array([7, 4, 8, 8, 1, 5]) --> 5
array([  98, -974,  966, -603]) --> -603
array([178, 207,   4, 213]) --> 213
array([52,  7, 36, 88, 66, 13, 24]) --> 24
array([3061, 2184, 3111, 4961, 7828]) --> 7828
array([  0,  19, -32,  33]) --> 33
---
[[-12  -7  -1   3  -4  -2]
 [  7  13 -14  -5  -5  -4]
 [ -4   1  -6   0   7   8]
 [ -6  12   2  31  -9  16]
 [ 16  -6   8  -3  -1   1]
 [-12  -7   8   6  11   5]] >> -4

[[-15  -8  -4 -21 -21   8 -16  10  -3 -12  -7   9  -8  -6   6 -31]
 [-23 -22  -1 -17 -17 -12   4  -3  -4  -2 -17  15  -8  -4  -4 -12]
 [-19 -23   1 -12 -12 -21  13  -9  -1   4 -17  14  -5  -2  -9   2]
 [ -4   3  -4 -18 -18  17 -23  14   0 -13   0   2  -6  -7  10 -31]
 [  1 -14   2   0   2 -26  23 -12   6  13  -8   4   2   0 -14  27]
 [ 17  20  -2  -8  -5  22 -24  11   8  -8  14 -16   2  -3  13 -17]
 [  7  12  -4 -14 -13  22 -26  14   4 -12   8  -7  -2  -6  13 -27]
 [ 25  24   3   8  11  12 -10  -3  13   5  16 -26  11   5   7   8]
 [-22 -16  -2 -20 -21  -2  -6   4  -5  -8 -14  14  -9  -6   1 -24]
 [ 24  24   0   0   3  19 -19   5  12  -2  17 -23   7   1  11  -4]
 [-10 -20   2  -6  -5 -25  20 -13   2   9 -15  10  -2  -1 -12  16]] >> -12

[[  1 -12  -1  16 -22  -7 -10 -25   6   6   9   8  -1   9 -12]
 [ -9  -5 -18   3  15  23  -4  -8  21  20  -4  15   5   2 -21]
 [ 22  18  -5  -5  -2   1  19  -8 -13 -13  -4 -19   9   9 -22]
 [ -1   8  -1   2 -25  11  23   3  -2   9 -18  13  -8  -4  -9]
 [ -8  -5   1   9  -7  17  -8  -8   2  29 -21  26 -12  22  -4]
 [ 19  -6   7   4 -39  -5   5  -7 -10   9   0 -14   7  -5 -10]
 [  9  11  -1   5   0   5  11   0 -18 -15 -27 -16  -1  19 -13]
 [  1  18  -3  12 -21  12  17  10 -10  13   6   6  -2  20   9]
 [-27   4   8   4  -1   4   8  17  -2  -4 -26  10  24   1  10]] >> -21

[[ -4  -1  20 -14   1   4]
 [-15 -11 -17  24  -4  -8]
 [ -1  19  12 -13   0  11]
 [ 22  23  20  -1   1   0]
 [ -3 -26 -17  -3  -4  -9]
 [ 37 -36   1 -14  -2  -6]
 [-15   3 -14  31  -2  15]
 [  9  22   4  -1   0  -6]
 [-10   5  -4  -9  10   2]] >> -8

[[-10 -10  12  19  -6  -3  14  18   3 -17  -7   6   5  13]
 [ 21  15   0 -14   2   0 -12   5   3   0   1 -17 -17  -5]
 [ -1  -6  20  21  -7  -5  14  32   7 -27 -10  -2  -4  16]
 [-12 -11   9  17  -5  -2  14  13   2 -13  -7   7   7  11]
 [ -4  -5   8  14   6  -1   5  -8  -5  -9  13  15   8  -8]
 [ 11   6   7  -3  -6  -2  -1  22   7 -10 -10 -16 -13  10]
 [  7   5  -1  -6  -1   0  -4   4   2   1  -2  -8  -7   0]
 [ 14  10  -1 -12  -2  -1  -8  10   5   0  -6 -18 -14   3]] >> -5

[[  2 -23  13   6  21 -25]
 [ 17  13  -6  -3   6 -14]
 [-15  -5 -24 -14  -7   9]
 [ 28  30  -1 -37 -10 -21]
 [-19  12 -17  23 -11 -32]] >> -14

[[  2   3  -7  16  32  -1 -24   0]
 [-13 -15  -6  -3 -15   8   5   7]
 [-21  -8  -3  15  19  12 -19  11]
 [  5  -1   0  -3 -27   9  12  10]
 [ -8  -4   5   8 -14  14  -8  14]
 [ -7  -1  -3  12  22   2 -19   3]
 [  2   5   9   3 -11   2   0   4]
 [  7   8 -11  17  19  13 -22  12]
 [ 25  16   1  -6 -21  -1  13  -1]
 [ 18  15  -7  14  21   2 -19   3]
 [-18  -7  -5  16  16  13 -20  12]
 [ -4  -3  -9  14  34   0 -24   0]] >> 7

[[ -3   8  -8 -11  -1  -9  12  -4 -12  -7   8  -6  15]
 [ 25  -4   4   4 -10   2   5  13  -2   0   1 -17   3]
 [ -1  -9  -1  -1   3  -1   5   8  -4  -6  -3  11  -4]
 [ 37 -16  21  -7   0   4   1  32  -3 -12   8  -5   7]
 [  0   2   6 -12   3  -9  12  -1 -12   0  -9  -7  12]
 [ 28 -18   3  -5  -1   1   9  15  -5  -2   4 -15   1]] >> 3
---
[[ 684 -687  360 -323 -629 -308 -357]
 [-353 -300 -174 -361  715 -412 -716]
 [-351  -87 -195  -62  421 -625 -751]] value -687

[[ 70  73 208 195 138  68 208]
 [ 56  51 134 133 137  15 145]
 [ 70  76  56  58 139  41  78]] value 73

[[7434 2487 6120 9257 2054 7730 3672]
 [7128 8287 3157 3253 8092 3404 3504]
 [2777 1576 6119 8657 7148 5153 1516]] value 2487

[[7558 7676 6967 5195]
 [8518 5307 3182 9346]
 [6983 9294 7536 7429]] value 7676

[[ 324  -21  929 -593]
 [ 332  -70  706 -147]
 [ 318 -198  383  651]] value -21

[[-42   3 -47 -29  23 -39   7]
 [  6 -46  20  22  19  33 -18]
 [  4  40 -42  36 -33  18 -41]] value 3
---
Q:
[[-28 -14  19 -34]
 [-36 -23 -14 -23]]
A: -14

Q:
[[-16   3   5  -5]
 [ -7   0   2   8]
 [ 36  -7   6  -4]]
A: 0

Q:
[[  3 -33  15  16]
 [-34   7  14  12]
 [ 16  19 -25  -9]]
A: 7

Q:
[[  5 -27  14 -25]
 [-15 -11 -27 -18]
 [ 11 -15  18  29]]
A: -11

Q:
[[-36   1  -7 -10]
 [-27   9  28  -6]]
A: 1

Q:
[[ 29  25   7 -15]
 [ 20  -1  12 -14]]
A: 25
---
[-18 -32  -4 -19  -5] => -4
[  4 -32 -27 -16] => -32
[ 4 -3 -7 31] => -3
[ 35 -17 -20  38  -3] => -20
[-37   6 -10  -6  13] => -10
[ 30   5   0   1 -32  -2] => 1
[ 26   4  16  17 -29] => 16
---
[[ 11 -10 -27 -17   3]
 [ 12  -7  11   1  -6]
 [-26 -37  27  31 -17]] | 27

[[ -8  28  -8  -8 -18  12]
 [ -8 -15   5   3   4   2]
 [ -7 -15   5   2   5  -3]] | 5

[[ 28  34 -26  -3  21]
 [-31  -4 -10 -16 -14]
 [  1 -13  -1 -19  26]] | -1

[[ -6 -15  -2 -10 -26]
 [-27 -33  -8  -8  -5]
 [ -6 -11 -12 -10  -7]] | -12

[[ -2  21 -12   2 -14   3  31]
 [-27  21 -12   0  -4  14 -11]
 [ -8   5   6   0   3   9 -15]] | 6

[[  1 -24 -20  21  14   7]
 [  1  18  -1  15 -14   5]
 [-34  -1   0 -19 -13 -23]] | 0

[[ 18  -9  16  22]
 [-21   9 -12  22]
 [ 28  36   3 -15]] | 3

[[  7   9  14   3 -37   2   8]
 [ -7   8 -24  30 -18   5 -13]
 [ -4  19   1  10 -26   0   9]] | 1

[[  1 -13  -9   4   4]
 [ 30   1  21  -3 -11]
 [-26   2 -13   4 -18]] | -13

[[ -1  10  10 -19   3  10  10]
 [ -4 -11  -6 -16 -16  13  18]
 [-32  13   9 -22  -2 -20 -30]] | 9
---
[[38 36 50 37 48 39]
 [71 74 13 59 51 54]
 [28 25 59 28 53 34]] yields 38, 34

[[33 77 71 39 58 21 44]
 [63 39 48 71 52 54 54]
 [31 55 51 41 46 48 56]] yields 33, 56

[[39 89 35 37 44]
 [14 54 82 93 79]] yields 39, 79

[1 8 3 4 5 6 3] yields 1, 3

[[6 7 2 7 8 8]
 [4 3 5 2 2 2]] yields 6, 2

[[2 7 8 4 9 3 6]
 [2 1 8 1 8 6 4]] yields 2, 4
---
[22, 20, 0, -33, -1, 13] gives 22, 13
[[5, -1, 25, -16, -2, -18], [-16, -6, 25, 9, 2, -34], [-12, -11, 6, 9, 7, 6]] gives 5, 6
[[-1, -4, 2, 3, 1], [2, -1, -8, 2, -28], [-5, -1, -2, -1, 1]] gives -1, 1
[29, 3, 21, 24, 7, -16] gives 29, -16
[-36, 4, 20, 2, -5, -14, -18] gives -36, -18
[[-27, -3, 16, -17, -32], [6, 17, 1, 18, 6], [19, -7, -8, 24, -17]] gives -27, -17
[31, -11, 16, -27, 7, -19, -14] gives 31, -14
[-33, 24, 4, -12] gives -33, -12
[-38, -1, 1, 5, 18, 0] gives -38, 0
[[25, 16, -12, -32, -3, -9], [3, 13, 7, -13, 1, -3]] gives 25, -3
